Each row below holds a small network's activations on one input, seen along a few directions.
In each table, some parts of the input vary, and every possible input appears once, in random order.
Descriptions start from the smaller parts, as in this example, which fits no table here: ring(5) and (point or line(11) or (values(2) and line(6))).
Shared parts are said once, and a part with two or three values counts as separate values.
(in the rows, 128 means zero)

Other details of the inputs shift rows strongly along three fixed directions, in all tables alike. That doesn't count.

Rows:
row 1: [133 110 107 113 126 125 107 145 124 102 158 152]
row 2: [146 127 165 127 113 129 98 156 155 128 142 94]
row 3: [183 162 149 159 88 115 133 185 120 115 109 113]
row 4: [117 160 129 80 147 115 136 86 106 129 20 159]
row 5: [120 133 79 137 127 109 112 110 65 98 128 160]
row 6: [81 124 121 100 118 115 153 108 96 141 48 143]
row 7: [122 112 106 128 143 117 128 143 123 118 140 116]
row 8: [178 149 143 131 117 115 106 179 139 95 145 127]
row 9: [112 112 65 132 169 134 133 77 83 99 159 147]
row 10: [98 106 90 142 157 125 105 109 71 84 147 164]
row 11: [143 103 123 150 145 144 118 119 137 136 171 119]
row 12: [81 105 155 90 114 150 154 99 184 189 98 118]
row 13: [116 131 178 94 114 118 110 134 167 153 66 90]
row 14: [94 64 112 146 156 137 113 149 163 128 199 129]
row 15: [64 62 156 86 132 137 120 123 202 185 128 93]
row 16: [98 75 120 140 151 137 106 145 171 119 199 123]
row 17: [102 120 172 101 91 125 136 136 170 162 90 107]
row 18: [188 180 101 149 136 132 120 135 69 85 131 137]
row 19: [195 209 191 142 130 124 117 173 149 123 48 107]
row 20: [144 147 79 145 144 102 118 116 46 67 115 143]
row 21: [181 113 115 188 125 151 144 172 149 113 247 116]
row 22: [116 127 163 106 116 148 161 141 191 180 105 104]
row 23: [131 142 122 135 126 100 127 141 119 132 92 126]
row 24: [190 161 185 140 116 144 106 163 172 138 143 85]
row 25: [107 125 69 130 148 132 126 74 76 118 141 169]
row 26: [91 103 72 119 153 122 120 97 72 91 155 146]
row 27: [185 172 180 143 125 150 107 189 179 132 132 106]
row 28: [66 79 137 98 120 134 154 133 173 165 133 113]
row 29: [128 134 119 110 126 126 116 147 122 114 129 116]
row 30: [155 179 136 105 123 90 118 134 84 94 21 150]
row 31: [186 158 89 186 117 128 137 120 48 87 142 161]
row 32: [205 132 121 166 135 143 109 175 157 91 242 131]
row 33: [90 126 118 86 156 142 138 90 133 142 109 123]
row 34: [89 71 84 159 122 122 137 97 95 111 228 142]
row 35: [129 136 97 140 147 122 131 96 114 124 134 140]
row 36: [169 156 174 121 113 148 106 146 159 146 116 100]
row 37: [185 177 168 143 116 130 123 172 184 145 144 94]
row 38: [182 152 89 188 101 108 124 142 34 69 135 157]
row 39: [192 134 151 160 102 133 86 186 142 105 189 98]
row 40: [66 99 159 85 158 158 127 112 201 173 123 119]
row 41: [116 153 131 110 119 130 159 98 100 151 39 143]
row 42: [85 77 142 80 137 124 130 145 203 164 127 122]
row 43: [106 131 90 147 133 122 153 58 47 115 131 164]
row 44: [89 144 133 95 118 128 153 62 89 151 30 154]
row 45: [160 133 170 150 145 148 122 182 203 151 153 101]
row 46: [165 158 163 142 82 117 129 167 132 128 94 110]
row 47: [95 117 165 84 138 142 125 91 176 174 78 102]
row 48: [121 111 97 145 151 130 138 112 138 145 161 135]
row 49: [151 203 141 121 112 89 119 132 73 110 20 134]
row 50: [65 116 108 93 137 103 130 85 119 142 69 138]
row 51: [184 137 112 166 148 138 130 162 139 112 192 108]
row 52: [87 80 77 145 137 143 143 62 90 119 197 164]
row 53: [158 196 154 131 104 98 147 152 61 105 19 132]
row 54: [191 126 106 164 146 132 123 160 135 102 195 144]
row 55: [166 156 187 150 79 112 136 186 162 141 145 89]
row 56: [101 119 156 117 114 140 152 104 166 168 137 113]
row 57: [72 98 147 90 136 140 110 136 171 150 113 126]
row 58: [48 65 106 114 122 126 143 79 123 143 166 139]
row 59: [72 78 111 122 115 126 136 96 122 133 162 140]
row 60: [105 138 134 111 134 136 164 105 111 145 82 137]
row 61: [100 72 96 99 150 157 122 110 169 137 209 153]
row 62: [143 161 122 153 116 118 151 97 63 118 116 150]
Each input here is: values(2) and (line(11) or (line(4) and values(5))).
The inputs of row 48 and row 23 match in every part but the values(2) part. If row 45 is changed in the same way as row 48 into row 23, which row does it become?
> row 14
The inputs of row 35 and row 50 match in every part but the values(2) part. If row 22 is changed in the same way as row 35 into row 50, which row does it become?
> row 6
Which other rows does row 16 become when the line(4) part takes its other values? List them by row number.
> row 10, row 14, row 57
Which other rows does row 37 become when the values(5) part takes its other values? List them by row number.
> row 24, row 32, row 33, row 40

Rows:
row 63: [147 154 145 128 100 108 128 139 136 141 116 110]
row 64: [146 103 103 163 146 115 121 139 124 100 186 136]
row 65: [149 131 98 166 127 120 128 109 85 94 138 162]
row 66: [141 162 165 133 107 108 107 132 110 132 73 117]
row 67: [99 96 123 83 139 148 122 111 158 158 131 136]
row 68: [117 151 147 111 130 105 137 144 129 128 68 126]
row 69: [126 133 151 99 125 132 128 126 193 170 132 101]
row 70: [157 122 150 151 133 132 139 178 168 129 167 100]
row 71: [138 126 91 151 158 109 121 110 80 94 133 158]
row 72: [139 148 154 141 120 129 127 131 101 120 102 115]
row 73: [139 140 107 147 156 122 139 123 79 105 113 146]
row 74: [150 163 107 138 109 104 136 108 55 113 90 141]
row 75: [133 143 179 115 109 126 122 135 147 149 79 98]
row 76: [115 105 154 89 110 137 130 140 173 156 114 115]
row 77: [103 116 117 104 120 122 147 93 118 144 110 125]
row 78: [143 143 130 160 110 132 142 142 106 128 128 137]
row 79: [162 146 113 171 145 141 111 124 74 96 164 137]
row 80: [67 106 105 101 127 128 155 82 104 154 117 134]
row 81: [123 147 102 124 144 122 118 118 94 111 59 122]
row 82: [145 122 96 146 117 114 107 129 77 95 153 159]
row 83: [94 89 105 151 135 139 122 105 93 121 187 135]
row 84: [149 162 97 147 157 111 120 130 71 91 114 158]
row 85: [72 81 78 124 150 114 136 85 80 131 132 161]
row 86: [167 109 134 163 127 124 127 176 159 122 193 107]
row 87: [136 161 154 118 124 129 128 124 151 155 69 133]
row 88: [142 143 105 141 128 125 149 108 79 106 130 134]
row 89: [127 123 155 142 111 131 108 160 161 131 179 103]
row 90: [122 145 140 129 129 113 143 143 106 139 81 127]
row 91: [164 138 106 146 135 138 124 137 82 90 150 149]
row 92: [177 146 137 155 142 119 112 166 153 124 154 119]
row 93: [121 113 116 136 145 119 131 144 139 110 160 131]
row 94: [164 151 107 167 133 137 121 143 114 100 173 150]
row 95: [135 147 150 127 135 137 106 138 146 128 139 116]
row 96: [125 117 152 133 110 130 134 138 176 150 132 120]
row 97: [103 120 151 108 137 131 113 101 148 144 105 120]
row 98: [124 150 114 99 137 129 116 120 100 113 94 157]
row 99: [85 76 104 135 139 153 152 101 140 138 176 143]
row 100: [68 102 108 79 133 125 154 61 116 153 83 136]
row 101: [120 150 159 114 123 124 120 126 129 121 87 117]
row 102: [155 141 170 136 127 137 99 150 178 144 149 99]
row 103: [114 162 132 106 107 107 138 121 110 134 83 125]
row 104: [152 153 97 134 134 124 131 99 80 117 122 141]
row 105: [134 132 118 126 122 116 134 108 121 121 130 127]
row 106: [155 150 129 133 146 119 125 138 118 132 100 131]
row 107: [91 95 92 139 159 145 125 75 75 108 160 151]
row 108: [151 152 147 135 146 130 134 158 142 140 113 116]
row 109: [150 145 138 120 120 132 134 142 109 113 97 133]
row 110: [154 151 149 139 119 128 128 137 151 134 106 129]
row 111: [127 112 115 112 135 131 114 118 129 118 138 145]
row 112: [159 157 124 166 116 128 146 134 79 105 108 145]
row 113: [113 138 91 121 132 115 140 92 78 98 122 149]
row 114: [158 135 117 173 133 133 120 126 73 85 162 132]
row 115: [151 123 127 145 111 119 128 139 148 124 180 110]
row 116: [153 133 106 146 112 121 110 158 96 90 172 147]
row 117: [162 130 141 144 130 119 132 160 145 124 133 114]
row 118: [134 168 145 123 134 121 114 117 96 106 76 131]
row 119: [120 114 109 131 120 125 136 129 137 117 188 121]
row 120: [161 160 159 134 106 127 142 141 137 136 72 124]
row 121: [170 135 96 148 137 128 100 132 94 93 164 156]
row 122: [134 95 135 132 145 136 130 153 186 146 181 108]
row 123: [143 146 141 111 111 112 118 134 112 118 75 138]
row 124: [131 144 128 123 128 122 121 143 132 123 67 100]
row 125: [119 143 152 119 122 108 130 164 150 141 103 116]
row 126: [116 152 138 105 147 113 134 131 128 127 69 133]
row 127: [107 113 122 123 136 129 123 87 94 120 108 136]
row 128: [139 107 110 151 136 151 128 124 147 138 185 139]
row 129: [156 159 150 120 120 134 127 161 183 142 158 98]
row 130: [107 103 102 143 147 157 141 108 131 141 173 147]
row 131: [72 108 129 99 140 122 121 67 108 135 76 141]
row 132: [82 105 135 97 128 131 127 135 176 159 83 89]
row 133: [150 126 132 159 128 151 141 146 148 129 172 126]
row 134: [147 124 159 143 117 112 119 180 182 148 154 101]
row 135: [174 138 128 142 115 130 114 174 134 87 174 129]
row 136: [117 90 112 120 133 144 138 112 168 147 199 112]
row 137: [136 143 157 94 113 119 122 136 146 133 68 126]
row 138: [157 123 136 170 104 128 121 160 155 131 182 125]
row 139: [67 104 119 73 129 127 132 102 126 134 91 149]
row 140: [167 119 130 144 103 131 114 169 134 121 177 123]
row 141: [142 137 180 129 109 123 110 149 169 142 117 95]
row 142: [87 75 98 117 150 159 143 102 167 158 222 119]
row 143: [154 146 175 124 124 142 109 147 171 155 121 95]
row 144: [74 105 135 100 144 124 153 113 134 156 85 127]
row 145: [95 113 137 115 110 131 143 114 144 167 100 134]
row 146: [87 120 130 72 136 135 128 112 143 136 90 143]
row 147: [141 171 140 129 123 126 135 131 120 119 78 143]
row 148: [113 94 100 126 139 133 129 100 150 131 196 127]
row 149: [71 87 100 118 138 140 143 94 138 129 153 154]
row 150: [98 115 75 125 160 133 112 102 99 120 108 132]
row 151: [149 130 172 141 102 131 112 161 162 148 148 92]
row 152: [78 81 101 115 133 140 154 94 133 145 177 124]
row 153: [115 95 143 122 127 153 140 129 196 164 161 117]
row 154: [110 102 125 93 124 135 130 114 135 135 110 136]
row 155: [109 115 143 100 127 140 137 137 202 153 174 98]
row 156: [164 141 157 129 107 136 130 174 142 123 130 112]
row 157: [140 149 176 112 123 134 119 129 151 148 80 102]
row 158: [132 138 159 121 105 130 144 134 152 155 81 121]
row 159: [155 138 120 130 136 145 121 142 112 116 144 139]
row 160: [136 164 142 133 109 119 139 138 117 119 81 139]
row 161: [151 159 131 130 108 120 128 145 75 112 87 142]
row 162: [49 94 137 88 135 133 126 90 143 147 111 126]
row 163: [58 65 77 121 142 134 119 109 133 140 156 119]
row 164: [88 79 106 126 148 117 130 111 138 133 157 138]
row 165: [83 125 138 110 112 127 140 122 147 154 101 137]
row 166: [163 151 103 155 133 130 141 120 82 100 155 133]
row 167: [180 142 113 141 126 130 115 140 93 93 139 145]
Describe the family of inputs behind these rows.
> line(5) and (point or (line(4) and values(5)))
The inputs of row 150 and row 124 match in every part but the line(5) part. If row 104 is changed in the same way as row 150 into row 124, which row does it become?
> row 100
The inputs of row 83 and row 114 match in every part but the line(5) part. If row 134 is changed in the same way as row 83 into row 114, which row does it become?
> row 64
The inputs of row 103 and row 155 match in every part but the line(5) part. If row 78 is changed in the same way as row 103 into row 155, which row does it become?
> row 133
Which other rows does row 65 become when the values(5) part takes its other values? List them by row number.
> row 64, row 105, row 131, row 137
Which other rows does row 115 become when the line(4) part takes its other values? List them by row number.
> row 77, row 119, row 152
A walk changes only the line(5) part. It starts at row 151 and steps to row 75. List the rest of the walk in order.
> row 127, row 157, row 143

Rows:
row 168: [73 100 111 98 171 131 140 122 145 150 124 131]
row 169: [152 133 97 159 120 136 148 96 79 130 135 143]
row 170: [74 117 112 128 142 128 177 87 93 144 89 155]
row 171: [117 144 146 111 139 133 124 162 165 133 61 132]
row 172: [131 154 148 126 103 142 155 168 170 173 107 113]
row 173: [170 172 133 126 100 92 126 141 103 105 81 140]
row 174: [122 141 154 97 126 101 123 147 174 155 90 90]
row 175: [143 112 66 147 167 131 118 92 68 95 166 148]
row 176: [132 136 171 89 94 136 129 158 173 141 112 91]
row 177: [110 108 104 133 133 110 100 129 129 110 114 145]
row 178: [139 160 129 143 144 126 93 119 93 101 93 147]
row 179: [157 156 134 110 137 130 127 122 129 132 85 110]
row 180: [117 137 134 106 125 139 124 105 147 130 143 127]
row 181: [147 154 140 126 109 90 123 131 93 116 71 161]
row 182: [157 189 124 121 139 114 144 147 96 106 65 128]
row 183: [131 114 147 98 125 141 132 116 158 154 109 139]
row 184: [133 132 166 98 95 135 127 154 153 133 115 110]
row 185: [133 103 117 163 158 143 95 136 144 113 226 125]
row 186: [173 155 151 125 95 106 125 170 174 125 136 100]
row 187: [138 111 146 147 82 153 125 176 170 157 197 91]
row 188: [85 104 131 89 116 131 131 102 100 127 98 152]
row 189: [147 156 135 138 124 119 99 149 72 89 66 134]
row 190: [92 71 109 122 146 144 143 131 155 136 199 166]
row 191: [78 113 155 127 126 140 150 84 150 167 131 120]
row 192: [99 108 103 147 119 153 125 98 130 151 195 137]
row 193: [192 149 151 167 112 138 108 163 146 102 209 132]
row 194: [79 101 133 98 143 129 114 118 114 135 95 124]
row 195: [81 97 102 89 130 112 134 98 151 141 134 124]
row 196: [118 139 166 87 113 132 126 150 161 144 96 82]
row 197: [85 91 152 91 114 136 127 121 135 144 118 143]
row 198: [164 123 90 138 134 137 127 108 101 99 162 145]
row 199: [108 124 137 138 112 146 142 102 149 160 167 118]
row 200: [97 86 123 106 164 143 117 106 154 156 124 125]
row 201: [114 119 87 141 152 94 109 108 71 101 113 153]
row 202: [152 131 164 120 129 145 103 162 195 146 92 107]
row 203: [131 92 126 123 135 142 125 113 138 139 156 157]
row 204: [150 149 154 133 139 132 120 190 172 129 104 117]
row 205: [172 165 143 179 106 89 142 141 92 104 91 119]
row 206: [118 136 157 122 133 142 96 137 172 133 110 122]
row 207: [120 128 139 152 106 125 148 115 78 120 113 125]
row 208: [92 96 117 111 147 106 117 124 150 146 140 115]
row 209: [99 97 92 109 143 142 151 121 148 124 177 144]
row 210: [78 124 96 119 131 133 175 88 94 150 95 155]
row 211: [76 128 120 81 142 136 130 69 130 140 107 133]
row 212: [142 141 161 136 83 112 147 156 181 170 129 91]
row 213: [138 143 102 125 133 126 147 129 96 102 121 164]
row 214: [90 115 92 118 146 99 108 97 85 111 70 160]
row 215: [168 148 104 159 110 140 131 121 91 136 126 138]
row 216: [122 125 103 116 122 128 125 114 82 95 135 129]
row 217: [151 152 168 126 143 128 128 194 181 145 106 102]
row 218: [111 136 119 125 137 125 118 79 69 110 112 185]
row 219: [166 162 130 112 121 125 132 109 95 119 64 149]
row 220: [124 115 100 128 120 101 126 109 94 108 133 167]
row 221: [123 113 71 139 141 103 120 108 93 95 171 135]
row 222: [82 114 126 84 138 132 156 112 137 147 90 162]
row 223: [163 142 131 156 142 135 104 148 146 111 206 103]
row 224: [164 101 101 196 140 138 140 111 95 100 193 133]
row 225: [82 129 137 85 145 138 125 91 157 151 116 112]
row 226: [150 148 176 112 114 128 116 181 165 137 119 73]
row 227: [171 182 151 170 123 113 163 154 95 108 70 125]
row 228: [188 173 134 142 146 116 112 140 88 113 77 122]
row 229: [149 140 158 164 104 123 142 143 98 109 112 106]
row 230: [177 178 162 131 107 129 117 143 137 116 126 126]
row 231: [157 130 102 180 97 132 137 134 63 100 184 129]
row 232: [116 75 117 173 115 120 145 130 159 140 228 114]
row 233: [182 155 126 177 147 127 94 154 110 94 198 117]
row 234: [73 100 142 133 139 140 147 76 141 149 137 123]
row 235: [138 76 108 179 135 150 146 110 135 135 225 126]
row 236: [152 171 102 126 138 119 146 134 86 95 98 144]
row 237: [66 90 132 86 145 131 119 112 128 147 113 112]
row 238: [165 107 128 128 130 152 125 149 193 136 206 96]
row 239: [108 127 126 104 155 131 142 144 158 143 124 114]
row 240: [88 119 118 113 99 116 139 112 140 173 103 127]
row 241: [124 113 157 122 115 141 98 171 167 123 119 107]
row 242: [194 126 108 180 146 139 92 159 117 91 176 134]
Describe the family of inputs behind these rows.
> values(5) and (line(4) or line(11))
The inputs of row 237 and row 228 match in every part but the values(5) part. If row 176 is changed in the same way as row 237 into row 228, which row does it become?
> row 198
The inputs of row 223 and row 226 match in every part but the values(5) part. If row 218 is changed in the same way as row 223 into row 226, which row does it become?
> row 197
Which other rows does row 213 become when the values(5) part takes its other values? List them by row number.
> row 173, row 184, row 219, row 230
A walk changes only the line(11) part. It starts at row 177 and steps to row 214. List the rest of the walk in order.
> row 201, row 208, row 174, row 221, row 195, row 186, row 173, row 220, row 181
